A small network was trained on made-up records. Each row is its average activation on records with the value named, seen along a few directions.
Related values have similar rows: they may be neighbours, one step apart, or belong to one group.
(in the rows, 500 means zero)
Strong random noise was added to every row along 9 fixed directions; ignore it. To show where, here is one row again and again, with new noise each time:
[527 338 344 581 392 588 362 596 583 673 456 328 429 383 526 241 354 577
 526 640 480 369]
[573 415 628 483 359 509 578 642 316 307 543 652 124 201 388 590 737 536
 778 517 385 672]
[538 342 508 718 408 230 598 350 312 268 496 653 464 291 515 489 607 427
 507 573 291 645]
[631 476 522 514 395 710 458 958 579 260 514 567 138 426 304 660 846 564
 680 632 622 457]
[568 520 392 514 478 482 429 563 422 309 550 537 471 398 431 590 641 535
 591 740 460 443]
[520 604 441 234 521 696 426 639 436 753 573 379 313 307 366 401 502 496
 671 549 438 291]
[547 571 487 463 580 445 499 483 365 296 538 482 408 361 405 574 629 442
 611 655 432 480]
[409 618 399 474 520 266 232 186 367 465 296 358 891 248 472 478 494 435
 459 834 392 432]
[570 342 423 678 509 440 505 454 400 515 601 561 371 341 512 303 378 603
 471 537 465 523]
[510 581 580 426 770 491 578 403 423 226 670 529 419 577 534 745 512 556
 671 544 500 634]
[444 482 462 630 719 353 468 284 610 234 486 401 772 725 666 668 416 486
 451 664 500 565]


Values of N:
n14: [495 569 409 468 306 515 357 410 423 770 456 356 575 279 576 258 254 611
 626 569 426 422]
n15: [352 399 646 753 394 317 521 448 488 425 329 620 583 436 494 526 594 398
 269 273 583 729]
n3: [516 442 587 547 523 506 624 574 538 174 362 369 365 687 504 557 588 384
 432 379 611 568]
n5: [536 617 552 415 390 463 486 582 453 413 336 455 490 470 396 522 745 285
 543 613 522 391]
n10: [580 565 539 452 626 535 700 391 315 467 692 606 357 549 413 548 519 483
 449 268 497 566]
n1: [433 628 428 461 459 561 203 477 481 360 431 416 686 473 407 593 478 731
 446 770 748 497]
n8: [473 647 685 496 603 419 679 385 451 382 491 533 372 518 460 496 604 431
 495 376 502 640]
n2: [512 566 553 494 568 362 596 300 302 448 436 543 496 341 505 414 508 318
 431 527 465 490]
n9: [529 267 380 635 385 431 644 522 584 643 563 361 409 679 619 339 358 431
 443 287 408 492]
n4: [473 581 567 287 655 578 573 514 500 333 657 466 444 715 586 669 368 531
 786 501 450 541]
n6: [616 571 508 415 521 614 653 674 498 452 542 539 305 483 388 513 723 353
 514 457 447 391]
n11: [590 631 469 396 613 479 691 577 535 441 609 573 446 630 388 476 590 276
 423 423 487 336]
n13: [667 391 510 550 531 579 790 635 481 618 701 589 191 582 512 345 411 457
 550 247 426 472]
n12: [541 464 499 619 384 595 290 751 560 547 347 620 569 507 327 500 565 720
 257 487 845 563]
n7: [555 717 617 584 880 432 642 334 413 501 634 428 314 467 392 253 323 395
 258 317 660 466]
N is arranged as 3 separate groups.
Which other values are in the same group as n5? Give them in the order they are listed.
Answer: n2, n4, n6, n11, n13
Which other values are in the same group as n14? Give them in the order they are listed.
Answer: n8, n7

Values of U:
u3: [436 589 505 339 421 631 445 498 549 695 586 597 573 399 541 550 503 645
 653 561 399 430]
u2: [611 589 330 591 869 337 550 272 460 322 708 564 773 655 547 631 461 554
 301 609 491 345]
u1: [542 359 400 725 355 533 520 713 723 531 546 576 463 713 637 358 455 551
 382 571 599 390]
u9: [480 596 474 446 454 495 520 447 399 445 636 646 471 554 540 697 551 576
 521 536 472 630]
u6: [482 520 544 332 648 585 510 493 369 376 454 342 422 462 434 501 376 516
 655 512 530 589]
u4: [613 518 347 700 629 462 265 463 641 528 420 372 618 483 416 293 335 623
 390 691 699 406]
u10: [418 596 435 555 578 432 377 322 421 544 384 258 693 428 419 430 478 320
 352 549 553 464]
u7: [485 449 404 408 609 557 526 383 366 796 836 657 529 576 544 429 216 711
 445 263 496 506]
u8: [595 346 534 366 373 625 618 788 603 411 356 398 221 542 550 508 641 298
 662 468 433 447]
u5: [455 641 738 541 470 312 567 376 251 307 359 482 325 195 327 390 652 359
 487 471 489 581]
U is arranged as a ring.
Going along U from u8 by way of its neighbour u6, in what order are u2, u9, u10, u5 met?
Answer: u10, u9, u5, u2
What is the length, in steps, of the shortest route from u7 to u4?
Answer: 4
